These are the activations of a small neural network, seen along a few directions. Each row is one input.
Each table varies a few parts of the input and shows all the possible inputs, shuffled.
Descriptions start from the smaller parts, as in this example, which fits no table here: ring(5) and (point or ring(11) or (values(3) and line(4))).
Shared parts are said once, and a part with two or three values counts as separate values.
(in the rows, 128 means zero)

Rows:
x1: [150 141 139 111  88 142 141 158  92 117 125 108 185 129 126]
x2: [130 131 191 159 131 197 128 101 106  92 129 214 158 114 126]
x3: [142 110 159 178 141 188 139 122 124 102 111 214 129 111 109]
x4: [107 145 139 139 157 107  86  72 160 112 170 158 100 106 176]
x5: [134 133 189 151 129 172 166 100 118  94 152 149 157  84 125]
x6: [140 104  71  73 109  94 115 160 127 165 121  78 101 147 145]
x7: [173 103 113 172 130 165 136 150  95 138  79 191 130 150  90]
x8: [124 105  96 147 147  96 153 115 135 152  99 109 107 118  84]
x9: [135 133  42  92 112  83  68 149 137 168 132  98 105 138 149]
x10: [123 155 202 145 130 173 172 121 124  92 162 133 168 113 121]
x11: [113 155 201 153 131 201 139 130 114  86 145 195 162 140 121]
x12: [101 108 144 164 159 109 157  86 155 124 129 132 113  90 107]
x13: [149 123  54 140 155  79 100 117 150 151 121 140  78 138 138]
x14: [ 92 138 126  95 108 104 121 138 118 133 123  78 160 124 119]
x15: [ 92 140 183 107 153 126 140 115 157 110 179 105  97 129 162]
x16: [134 165 182 121 102 155 151 144 111 109 137 118 184 125 127]
x17: [111 112  81  99 100  94 126 143 119 165 109  74 139 126 100]
x18: [107 119 167 115 149 122 134  93 152 110 169 126  83 102 164]
x19: [121 102  70 131 123 100 144 129 127 158  85  82 120 134  85]
x20: [162 114 105 123  77 167 108 183  82 146  97 157 148 153  98]
x21: [130 100 137 133 162 105 142  99 170 120 142 133  72 109 143]
x22: [178 109 114 159 128 138 171 142 113 138 100 125 128 118  82]
x23: [151  96  83 120 151  92 143 133 143 148 115 114  67 141 127]
x24: [173 117 101 110  81 132 143 163  94 149 107  97 166 131  98]
x25: [147  97  64  99 130  99 131 142 141 154  96  85  77 154 121]
x26: [ 80 155 163 114 125 110 135 124 128 127 140  97 165 128 137]
x27: [104 147 162  83 130 115 120 140 145 129 152  90 114 140 170]
x28: [179 104  85 145 106 136 163 150 100 145  86 105 147 141  90]
x29: [101 175 130 106 138 102  74 126 152 130 159 116 126 140 182]
x30: [144 139 141 121  87 172 105 171  78 115 107 169 178 158 125]
x31: [ 69 148 189 138 152 125 152  95 145 108 161 109 147 117 123]
x32: [154 113 162 171 144 154 172 107 136 106 124 153 143  92 106]
x33: [ 89 127 179 147 149 120 143  68 136 112 146 132 141  95 126]
x34: [126 160 176 133 102 185 123 158  93 108 123 182 178 155 135]
x35: [124 127 108 156 168  92  98  82 176 123 148 162  82 106 154]
x36: [116 155  82  93 124  90  64 141 133 139 145 106 130 143 177]
x37: [120 125 114  71 117 102 110 154 128 137 136  81 117 143 164]
x38: [141 123  31 120 133  87  88 134 148 155 108 109  81 148 133]
x39: [168 102  94 154 101 174 124 167  92 142  70 162 130 160  83]
x40: [ 88 168 149 134 161 113  95  98 166 109 184 135 107 129 174]
Describe the family of inputs behind these rows. -> line(5) and ring(8)
The inputs of x24 and x9 match in every part but the line(5) part. If x32 is changed in the same way as x24 into x9, which row does it become? -> x35
The inputs of x15 and x11 match in every part but the line(5) part. If x27 is changed in the same way as x15 into x11, which row does it become? -> x34
Start at x39 and move only the line(5) part, one step at a time. The first step leads to x28. Which rows follow, in order? -> x19, x25, x38
Change only the ring(8) part in x8. List by row number the other rows that result. -> x12, x14, x17, x19, x26, x31, x33

Rows:
x41: [113 142 134 108  74 139 115 170  85 135 116 105 189 148 107]
x42: [130 134 180 127 135 160 139  99 136  89 172 152 102 114 166]
x43: [135  92 186 154 155 148 174 103 140 103 139 177  96  96 135]
x44: [141 131  70 114 112 107  62 147 107 159 115 148 125 164 137]
x45: [148 144  83  96 137  96  88 162 145 153 151 114  83 152 174]
x46: [105 171 187 110 127 173  84 134 128  87 148 173 150 145 166]
x47: [ 58 144 135  96 151  49 162  77 146 136 149  34 149  98 120]
x48: [123 120 176 189 157 168 173 107 124 111 116 191 108 125 106]
x49: [131 150 153 172 122 170 118 115 114 112 130 199 171 105 117]
x50: [138  86  62 151 145 129 136 130 136 146  94 148  71 152  94]
x51: [136 102 144 138 122 153 186 142 111 143  94  94 132 137  61]
x52: [135 137 116 130  85 145 139 151  82 139 100 110 192 111  89]
x53: [125 148 145  84  99 125 150 169 126 132 155  72 156 144 149]
x54: [154 114  85 104 136 109 102 139 139 140 136 106  56 131 162]
x55: [121 169 177 118 138 154 120 129 142  92 189 158 128 133 173]
x56: [ 82 141  80 127 159  24  90  81 193 152 140  72  80 108 144]
x57: [114 159 172 144 119 166  88 132 109 101 146 189 166 137 130]
x58: [165 116 123 150 120 128 175 132 101 129  89  97 177 117  71]
x59: [173  99  47 165 140 109 121 115 137 140  85 147 117 140 103]
x60: [155 121  48 140 110 119  86 126 119 160  99 158 134 136 118]
x61: [102 152 150  74  86 146 116 176 107 123 116  92 176 155 146]
x62: [155  71  81 120 149 107 132 137 152 139 108 129  54 116 119]
x63: [150 128 155 206 154 154 160 100 124 105 117 189 155 106 113]
x64: [151  83 154 107 119 126 192 139 131 142 114  85 121 108  89]
x65: [138 119 149  91  99 137 164 141 120 126 140  63 127 123 133]
x66: [129 144  89  85 122 112  62 157 125 150 112 135 109 169 174]
x67: [ 49 140 175 155 186 102 124  46 178 113 187 117 132  86 160]
The inputs of x59 and x63 match in every part but one. If x50 is changed in the same way as x59 into x63, which row does it become? -> x48
Describe the family of inputs behind these rows. -> values(3) and (point or ring(8))
Change only the values(3) part in x57. List by row number the other rows that result. -> x41, x44

Rows:
x68: [104 109 131 119 176  95 120  91 180 119 154 123  42 106 161]
x69: [125 140 121 149 108 164  97 153  99 132 101 182 158 149 106]
x70: [148 140 179 102  84 191 133 159  81 101 135 158 179 128 137]
x71: [124 152  97  70 117 101  83 159 144 137 148  87 122 155 186]
x72: [170  98  34  55  64  95 121 200  99 184  77  24 134 157  97]
x73: [143 157 201 114  96 172 167 169  90  99 139 122 197 138 118]
x74: [158 113 157 174 124 173 139 105 105 107 117 189 168  92 109]
x75: [115 146  91 130 128 116  73 136 120 148 117 140 128 166 129]
x76: [175  56  25 116 121  95 162 158 125 176  54  75  62 141  72]
x77: [ 90 147  87 104 142  82  76 126 150 149 124 118 117 157 152]
x78: [161 135  77 160 140 106 104 111 134 134 131 154 114 131 139]
x79: [151 155 100  90 101 133  81 170 112 137 142 113 129 167 163]
x80: [ 57 145 163 115 138 101 122 100 143 131 150 103 137 119 143]
x81: [165  99 127 166 133 174 134 145 120 125 110 201  97 140 104]
x82: [113 129 169 146 109 181 121 129  87 109 106 180 178 126 106]
x83: [138 138  77 136 159  71 104 101 160 144 136 125 104 120 161]
x84: [ 72 154 177 137 134 143 150 108 123 111 140 116 171 127 109]
x85: [155  89 174 160 133 189 156 119 110 107 115 201 120 119 104]
x86: [164 126 107 177 117 159 121 127 118 121 113 191 146 116 115]
x87: [141  95  30  95  92  77 119 171 106 198  51  53 129 157  70]
x88: [ 89 152 173  79 112 118 132 131 139 110 179  78 139 118 174]
x89: [ 99 104 167 137 168 115 159  92 165 117 162 128  74 105 143]
x90: [180  82   5 125 105  68 149 139 119 181  64  68 114 122  73]
x91: [107 161 191 100 109 156 161 139 116 100 169  90 171 127 142]
x92: [113 115 180 154 158 158 186  97 147 103 145 140 107 116 114]
x93: [114 135 114 131 165  70 103  74 172 126 167 114  93  89 160]
x94: [101 135 148 148 154  98 144  74 158 122 164 113 123  84 151]
x95: [119 142 166 168 148 137 171  83 139 110 149 122 155  91 119]
x96: [154 112  96 148 153 130 118 130 138 135 115 157  61 149 140]
x97: [151 134 172 184 134 159 172 112 117 103 119 156 184  99  97]
x98: [102 151 141  63 122  89  87 131 153 125 180  76 109 123 183]
x99: [159 150 129 107  83 178 107 184  93 123 129 160 158 151 137]
x100: [ 66 149 132  97 145  77  78  98 161 139 148  99 106 124 156]
x101: [135 106  94 129 176  95 117 121 164 139 133 137  55 137 154]
x102: [150 108 191 168 143 176 188 127 123 102 117 168 133 127  92]
x103: [104 149 185 155 118 166 152 137 100 103 106 147 195 135  92]
Describe the family of inputs behind these rows. -> line(4) and (point or ring(8))
The inputs of x82 and x85 match in every part but the line(4) part. If x69 is changed in the same way as x82 into x85, which row does it become? -> x81
Change only the ring(8) part in x94. List by row number the other rows that result. -> x74, x78, x83, x86, x93, x95, x97
Change only the ring(8) part in x73. List by row number the other rows that result. -> x70, x71, x79, x88, x91, x98, x99

Rows:
x104: [110  93  87 104 167  53 137 107 180 157 132  72  50 117 142]
x105: [119 144  86  86 117 102  82 165 137 151 134  98  97 166 152]
x106: [174 111 146 189 136 187 148 118 107 106 114 218 134 120 108]
x107: [101 134  68 111 135  59  83 104 147 158 131  95 123 120 146]
x108: [ 92 119 185 135 184 117 154  67 182  93 170 128  83  94 162]
x109: [153 100  85 127  89 133 151 164  88 160  64  96 156 141  59]
x110: [ 84 156 163 145 148 120 103  73 151 102 171 150 150  94 158]
x111: [155 144 105  86  90 117 124 181 108 145 116  75 150 149 127]
x112: [129 162 203 124 110 172 154 144 105  97 154 135 180 126 139]
x113: [ 90 152 187 111 133 156 102 121 129 101 161 161 127 134 170]
x114: [127 127 184 165 111 185 180 134  90 111 110 154 187 124  73]
x115: [201  95  37 152 117 135 119 157 112 156  79 154  99 152  99]
The inputs of x112 and x111 match in every part but one. If x113 is changed in the same way as x112 into x111, which row does it become? -> x105
Describe the family of inputs behind these rows. -> values(2) and line(6)
